Each row below holds a small network's activations on one input, seen along a few directions.
In each table, some parts of the input vary, and every possible input appears once, in random order.
Descriptions start from the smaller parts, as in this example, which fits no table here: one of 5 places around a ring, together with either a single point or one of 9 places along a line or (one of 3 separate values, together with one of 4 places along a line).
Shared parts are said once, and a part with two or three values counts as separate values.
In the rows, zero is written as 128.

Other details of the inputs vary at random and push rows far along two fixed directions, the same in every table; ignore that.

Table:
x1: [ 79 149 120 152 143 156  71  71 167  64 115 195 157 153 178]
x2: [141 120 124 117 122 136 144 162 102 158 135 110 125 110  96]
x3: [129 123 136 113 129 123 159 177 102 170 120 108 100 126 107]
x4: [125 126 146 115 116 124 159 166 124 181 115 118 100 122 123]
x5: [119 143 106 109 111 161 126 189 119 181 107 154 116 130 107]
x6: [131 118 137 115 120 125 149 167 115 161 128 113 106 125 103]
x7: [196 125  97 136 127 114 105 101 120  81 184  87 163 139  87]
x8: [227 133  93 134 109 109 113 100 136  93 203  88 161 149  80]
x9: [150 126 122 112 115 131 153 154 112 166 124 122 124 110 112]
x10: [126 129 140 118 124 123 161 167 117 174 117 115  97 130 128]
x11: [211 126  91 136 126 121 103 102 119  82 205  82 170 137  71]
x12: [191 124 104 134 110 115 104 103 134  95 181  92 160 132  78]
x13: [ 65 114 162 144 138 123 110  88 155  87  98 163 131 120 175]
x14: [129 123 136 107 112 124 166 176 118 188 106 128  95 119 119]
x15: [ 47 122 178 142 146 118 125  95 166 105  81 175 104 130 199]
x16: [205 119 101 132 108 112 100 108 134  88 192  86 162 137  70]
x17: [114 125 136 115 139 131 159 172  98 163 109 114 101 126 125]
x18: [132 153  97 132 129 144  92 123 149 101 140 143 139 166 130]
x19: [ 68 128 158 158 153 116 100  49 170  55 105 160 136 141 194]
x20: [122 130 132 108 129 127 174 174 102 186  97 127  96 120 137]
x21: [ 93 118 151 107 122 135 166 193 104 195  90 129  89 104 120]
x22: [121 124 142 116 130 119 155 165 113 170 110 120  98 124 127]
x23: [209 122  88 135 122 120 100 100 117  81 194  84 174 129  75]
x24: [118 150  98 109 133 159 134 190 102 178 101 144 109 146 126]
x25: [122 121 122 110 114 141 157 176  92 188 104 112 119  94 103]
x26: [ 92 129 152 157 157 114 100  52 165  56 122 155 138 146 190]
x27: [ 98 124 132 112 134 133 166 177  90 184  86 119  99 110 130]
x28: [135 119 125 119 110 131 141 154 109 163 125 112 129 105  95]
x29: [194 130 116 134 108 117 110 101 142 105 187  99 155 131  91]
x30: [ 16 148 157 148 148 147  87  85 184  80  72 215 116 157 218]
x31: [ 92 150 111 115 138 167 130 175 109 175  81 162 116 131 146]
x32: [ 83 123 163 152 142 118  96  56 176  67 117 166 138 132 183]
x33: [122 133 134 152 143 120 105  48 163  58 137 153 153 137 175]
x34: [223 128  76 138 115 122  98  92 115  83 206  75 186 130  61]
x35: [ 59 136 167 147 155 121 131  86 156 100  93 162 112 138 206]
x36: [102 126 144 156 153 119  97  52 160  57 130 154 147 136 178]
x37: [143 133 127 136 132 124 128 107 131 115 147 117 139 128 133]
x38: [ 77 126 161 139 133 122 126  86 164 103  97 173 121 124 185]
x39: [216 122  93 135 115 109 101 105 127  81 201  77 166 145  68]
x40: [108 118 139 107 127 135 161 182 101 192  94 130 102 101 126]
x41: [131 115 123 112 118 135 149 174  93 171 116 115 124 100 100]
x42: [118 125 138 111 121 137 165 178 105 193 107 124 104 105 122]
Each input here is: one of 6 places around a ring, together with either a single point or one of 6 places along a line.
- The inputs of x21 and x3 match in every part but the place on the ring of 6. If x38 is changed in the same way as x21 into x3, which row does it become? => x8
- The inputs of x6 and x2 match in every part but the place on the ring of 6. If x16 is changed in the same way as x6 into x2, which row does it become? => x41
- Which other rows does x5 become when the place on the ring of 6 takes its other values? List them by row number. => x1, x18, x24, x30, x31
- Start at x37 and move only the place on the ring of 6, one step at a time. The first step leads to x35. Which rows follow, in order? => x10, x4, x29, x42

Table:
x43: [ 92 131 163 112 126 134 171 179 121 199  91 142  83 117 147]
x44: [186 133 105 108 126 124 161 186  87 180 153  82 107 136  85]
x45: [116 124 149 143 138 114 107 100 150  86 146 127 128 147 135]
x46: [153 112 117 107 114 134 151 192  81 178 137  92 123  98  68]
x47: [ 69 117 148 142 143 112 121  88 150  82  87 152 123 138 178]
x48: [ 51 168  99 103 132 197 139 237  94 225  54 174  86 136 142]
x49: [133 126 135 139 127 131 118  92 137 107 145 135 151 112 135]
x50: [109 128 160 148 133 120 104  84 168  85 145 143 132 142 148]
x51: [120 128 141 145 121 117 110  70 169  90 129 148 142 130 157]
x52: [242 133  80 139 117 123  98  79 121  81 222  80 191 127  71]
x53: [228 120  80 140 122 118  90  90 112  64 215  69 189 131  58]
x54: [ 87 122 137 107 131 125 177 177 103 191  59 134  87 116 152]
x55: [ 73 128 160 145 156 117 122  97 148  85 107 147 113 149 180]
x56: [102 115 142 144 127 110 104  83 158  75 121 138 138 137 144]
x57: [111 148 107 131 132 151  74 101 168  83 118 198 145 159 164]
x58: [ 86 132 149 141 138 117 128  78 161 103  94 161 125 131 191]
x59: [222 117  92 105  94 134 140 184  84 178 186  68 149  97  23]
x60: [130 139 141 147 144 119 116  76 158  86 147 138 135 148 166]
x61: [172 115 114 104  93 124 152 185 107 190 139  96 119 111  62]
x62: [ 77 123 143 110 145 141 178 181  83 192  66 136  93  95 154]
- Describe the family of inputs behind these rows. => either one of 2 separate values or (one of 3 separate values, together with one of 6 places around a ring)

Table:
x63: [ 50 155 136 116 136 161 144 173 129 172  63 176  87 147 177]
x64: [140 116 143 133 115 115 121 115 143 114 148 116 130 125 110]
x65: [227 152  46 128 110 150  73 137 113 110 206  88 183 154  42]
x66: [123 124 148 153 138 117 113  64 154  80 149 132 150 120 153]
x67: [142 114 127 104 103 119 168 195 103 194 109 104 101 113  91]
x68: [ 44 122 179 134 157 130 157 125 126 142  74 156  96 107 198]
x69: [120 120 155 153 128 117 100  53 169  67 147 140 151 125 151]
x70: [184 119 123 131 119 111 113 116 133  97 183  93 147 140  82]
x71: [205 161  72 122 112 147  92 139 141 127 178 134 147 168  93]
x72: [ 43 124 163 134 157 125 159 120 124 138  62 160  99 113 203]
x73: [ 95 116 149 112 131 118 165 172 110 173  81 128  92 118 137]
x74: [154 117 122 104 105 125 171 182  96 201 114 103 109  99  93]
x75: [105 125 145 151 144 115 112  46 157  65 125 148 150 125 177]
x76: [152 139  67  81 107 180 137 247  67 223 111 130 124 110  55]
x77: [149 120 117 136 136 108 124 105 125  95 148 107 138 139 125]
x78: [112 124 155 156 152 109 100  59 158  51 151 133 145 145 161]
- Describe the family of inputs behind these rows. => either one of 4 places along a line or (one of 2 separate values, together with one of 6 places around a ring)
- Which other rows does x75 become when the choice among 2 separate values takes its other values? List them by row number. => x66
- Which other rows belong to the same alternative as x63? List them by row number. => x65, x71, x76
